Each row below holds a small network's activations on one input, seen along a few directions.
In each table, some parts of the input vary, and every possible input appears once, in random order.
Descriptions start from the smaller parts, as in this example, which fits no table here: one of 3 separate values, together with either a single point or one of 11 places along a line or (one of 6 places along a line, together with one of 8 places around a ring).
Shared parts are said once, and a part with two or three values counts as separate values.

Other details of the inputs vary at random and push rows far along two fixed directions, the same in every table; ignore that.

A family of inputs:
R1: [ -3  -3 -16 -27  -3  -2  18  -7  -2  16  17 -13]
R2: [  2  -1   9 -11   8  25  -1   0  29  -2  10  -4]
R3: [  3 -15  -1 -21  12  13  10   4   8  16  17 -13]
R4: [-32  11  14  -1  22 -23 -36 -19  40   7  21 -37]
R5: [ 20 -19 -19  34  13  53  -4  13 -23 -39  25  22]
R6: [  4  -1   0 -15  -7   9   2 -27   6  -5  40  -1]
R7: [ 21  15   5 -37 -27   7  41 -31  10  11 -10  37]
R8: [-15  16 -16  -1   3 -31  -6   8  -9  13  -9 -13]
R9: [-29  13  32  11  11 -20 -35  -3  41   8   4 -43]
R10: [ 32 -22 -43 -27  44  54  -3  38 -85 -74 -34 -10]
R11: [-36  12 -21  21  -9 -12 -19  16 -24   2  -9 -19]
R12: [-10  15 -48  26 -13  40   6  17 -24 -36 -16  23]
R13: [-26  -4  27   1  21 -29 -33   4  22  23  16 -46]
R14: [-33  18   7   1  -5 -53 -28   0   8  28 -16 -31]
R15: [-36  16  32  12  -6 -25 -41  -4  40   7  -5 -41]
R16: [ 27 -12  20 -56 -11 -14  46 -36  12  38   7  15]
R17: [ -3 -17  21  40  19 -28 -16  15  -9  -2 -22   1]
R18: [ 11   7   2 -65 -36   9  46 -19   6  42  10  -6]
R19: [ -8   2  -5  22  39 -28 -13 -24   8 -23   6  13]
R20: [-15 -11   3  28  22   0 -18  31  -4  -1   0 -29]
R21: [ 11  -4  10 -39 -59  20  28 -10 -20  34  12   7]
R22: [-19  18   6  15  -5 -29 -14 -23   6  -5 -19  11]
R23: [-12   3  20  17  -5 -33 -11   4 -12  10 -22   5]
R24: [-13  18  13 -41  32 -14 -56 -23 -10 -46 -17 -59]
R25: [ 14   6 -42  28  17  14  20 -10 -28 -38 -11  46]
R26: [ 31 -34 -12  31  42  24  17  25 -29 -23  -8  39]
R27: [-28  17 -12  30 -23  -6 -33 -12 -20 -14  11  -9]
R28: [-10   8  -2   8  20 -36  -9 -37  14  -8   4   5]
R29: [ 22 -33 -17  29  15  42   2  28 -41 -21  26  12]
R30: [-16   5  19  23 -26  -4 -31   1   0  -7   5 -13]
R31: [-13   2  48  22  26 -43 -29 -19  37   4  -9 -16]
R32: [-29  24  36  16  -7 -51 -33 -23  23   5 -20  -6]
R33: [-10  16 -19  -1  19 -24 -12 -18  23  -7   2  -9]
R34: [ 31 -25  38 -31 -30  31  30   0   0  30  19  -5]
R35: [ -2  -6  -8 -27   8   1  16  -2   5  13  20 -11]
R36: [ 34 -10  38 -25 -21  18  35 -15  32  10 -25  35]
R37: [-27  21  31  10  -3 -41 -39   5  44   6 -25 -23]
R38: [-13  -3  33   9  27 -43 -27  15  29  26  -9 -41]
R39: [ 16   1  16  -4  13  12   6  12  37   1 -16   3]
R40: [ 32 -32  -5  39  34  24  22  32 -29 -22 -20  34]
R41: [ -2  -2  13  -4 -43   8   2   8 -26  17   7  -2]
R42: [-10  -1 -28  12  31 -31 -11   6  -7  -1   2 -15]
R43: [-12   9   6 -14 -32   6   7  17  -7  19 -12  -9]
R44: [ -5  14 -39  32 -14  47   4  31 -23 -40 -21  27]
R45: [-10  -1  14  11  -1 -25 -16  32   8  12 -27 -14]
R46: [ 34  -6   5 -47   6  30  34 -10  43  13   1  21]
R47: [ 30 -27 -31  23  42  36  15  46 -18 -21 -11  24]
R48: [  4 -15  22  -1 -39   9   1  15 -18  17   5  -6]
R49: [ 15   7 -13 -49 -22  30  40 -24  22   8  12  10]
R50: [-12   3 -14  23  22 -41  -7 -13 -25  -1  -1   1]
R51: [ 36 -20   7 -50   8  20  39   3  22  30   2  11]
R52: [ 14   0   3 -43 -50  17  34 -11 -23  33  22   6]
R53: [  2 -13 -27  27  -8  37  11  54 -31 -21 -22  14]
R54: [-19  31 -28  18   9 -20 -17  -1   2 -16 -11  -2]
R55: [-19  18 -23  24  -7 -11 -25 -23 -20 -17  28 -12]
R56: [ 12  12  31 -40 -66  24  18 -22  10  24   8   8]
R57: [-10 -10  17  37  10 -31 -17  20 -13  -4 -27   5]
R58: [-18  25  -9  28   1 -14 -26  14   9 -18 -26   1]
R59: [-19  -7  15  13  -4  -7 -17  25   4  12  -8 -29]
R60: [ 28 -27  18 -41 -17  28  28 -13  -4  27  37   1]
R61: [ -8   6   3  34  16  -7 -27  20  23 -18 -25  -4]
R62: [ 11  -5 -49  25   1  36   6  -5 -35 -39  28  22]
R63: [ 14  13 -59  19  15  25  17   9 -18 -37 -13  32]
R64: [  4   5   1 -14  -8 -20  21 -12 -16  18  -7  16]
R65: [ -8  10  12  -6 -27  18   0  12  22  -2 -15   0]
R66: [ 17 -18 -31  29  16  50  -1   5 -25 -38  31  22]
R67: [-25  27 -22   2  -2 -10 -11 -18   6  -7   9 -16]
R68: [-17  -2  32  11   9 -44 -32  18  25  25 -18 -36]
R69: [ -4   2  -2  25  42  -7 -28  12  27 -17  -5  -5]
R70: [ 29  -9  11 -67  -1   0  43 -12  29  37   8   5]
R71: [-37  31   9   5 -24 -37 -38 -32   0  10  27 -31]
R72: [-31  10  26  47  13 -48 -45  -2  15 -17 -25  -4]
R73: [ 20  -3 -52  17  37  32  15  16  -5 -43  -2  35]
R74: [  5  -1 -51  16  25  42  13  12 -12 -44  12  23]
R75: [ 16  -2  29 -49 -39  -8  40 -22   5  43 -17  21]
R76: [  8 -16   1 -20  -5   3  10 -13 -14  11  41  -6]
R77: [ 34 -21  14 -46   5   0  48 -22   7  23   8  27]
R78: [ 34 -12  43 -42   0  11  31 -30  42  19  -2  27]
R79: [  4   7   7 -13 -19  -6   9  20   1  19 -25   3]
R80: [ -3  22  -8 -12 -19   1   5  -6  17   2 -21  11]
R81: [-33  32 -29  19  -4  -7 -18  -3  -7 -17   2 -12]
R82: [ -3  -6  13  13  38 -22 -15 -24  23  -8   4   8]
R83: [ 17  -2 -56  14  18  15  24  23 -37 -17 -11  23]
R84: [ 10  -7  29   3 -13  21  -4  -8  12   2  19  -9]
R85: [ 36 -27  26 -42   9   6  41 -19  14  30   5  23]
R86: [-13  14 -11 -23 -22  -2  15   3 -11  21   4 -11]
R87: [-14  -2  13  41 -10   2 -37   4  -4 -16  10 -16]
R88: [-14 -10 -21  20   6 -17 -18  -6 -34  -5  37 -19]
R89: [ 19 -30 -13  39 -11  42   5  37 -46 -19   4  13]
R90: [ 19  -3   2 -45 -42  13  35 -21 -18  32  28   3]
Description of these inputs: one of 2 separate values, together with either a single point or (one of 4 places along a line, together with one of 11 places around a ring).
- The inputs of R47 and R69 match in every part but the choice among 2 separate values. If R76 is changed in the same way as R47 into R69, which row does it become? => R6
- The inputs of R35 and R74 match in every part but the choice among 2 separate values. If R83 is changed in the same way as R35 into R74, which row does it become? => R63
- The inputs of R70 and R73 match in every part but the choice among 2 separate values. If R21 is changed in the same way as R70 into R73, which row does it become? => R27
- A walk changes only the place on the line of 4. It starts at R27 and steps to R12. List the rest of the walk in order. => R80, R22
- Which other rows does R40 become when the choice among 2 separate values takes its other values? List them by row number. => R31
- Which other rows does R26 become when the choice among 2 separate values takes its other values? List them by row number. => R78
- A walk changes only the place on the ring of 11. It starts at R18 and steps to R86. List the rest of the walk in order. => R11, R43, R53, R59, R20, R13, R3, R35, R1

A family of inputs:
R91: [-30  -3  17  17  23 -74 -50  -9  10  19  11 -40]
R92: [ 10 -16 -23  38   1  33  20  31 -31 -27 -24  36]
R93: [  5  16  68 -71 -52 -17  18 -21  64  62   0 -20]
R94: [ 61  -7  -2 -47 -39  72  61   6   9  -2 -20  46]
R95: [-32  10  21   4  27 -65 -36 -25  25  18  20 -45]
R96: [-63  41  -4   7 -40 -47 -52 -31 -18  20  29 -57]
R97: [-15   3  42 -11  -2 -21 -20  -7  32  31  14 -29]
R98: [-19   1 -41  68  38  -5 -31  44 -50 -42 -26  14]
R99: [ 43 -14   9 -60 -21  53  54  -1  20   4   6  23]
R100: [  8  -2  44 -45 -15  -9  -6 -24  40  29   8 -27]
R101: [-16   4 -33  69  30   2 -35  42 -37 -36 -29   0]
R102: [ 19 -21 -11  14  12  25  13  25 -34 -13  -3  32]
R103: [  6 -26   7  11  -1  11  18  14  -7  -2  -2   3]
R104: [ 34  -5 -34 -10   2  59  45   7 -23 -36 -14  58]
R105: [ 40   2   5 -41 -26  19  59 -15  11  18  -5  38]
R106: [-69  27   4  10 -27 -60 -66 -30 -20  21  50 -75]
R107: [  5   5  -6  -8  -6  20  10   2  17 -16 -11  12]
R108: [ 46 -15   9 -65 -16  51  63 -18  10   9   8  32]
R109: [ 21   0 -33  20   8  43  16   2 -11 -27 -13  41]
R110: [  5  -2  46 -35 -13 -14  -3  -9  26  37   4 -31]
R111: [-25  16  -1  -6  12 -34  -6 -18  24  13  -2 -12]
R112: [-16 -11 -53  76  60  16 -35  24 -33 -56   1   4]
R113: [ -9  -7 -48  72  56  -9 -22  29 -46 -49   5   9]
R114: [ -9   4  18  -7  -9 -50 -15 -19  21  25  -7 -12]
- What do these inputs look like to the network? => one of 2 separate values, together with either a single point or one of 11 places around a ring
- The inputs of R92 and R103 match in every part but the choice among 2 separate values. If R101 is changed in the same way as R92 into R103, which row does it become? => R110
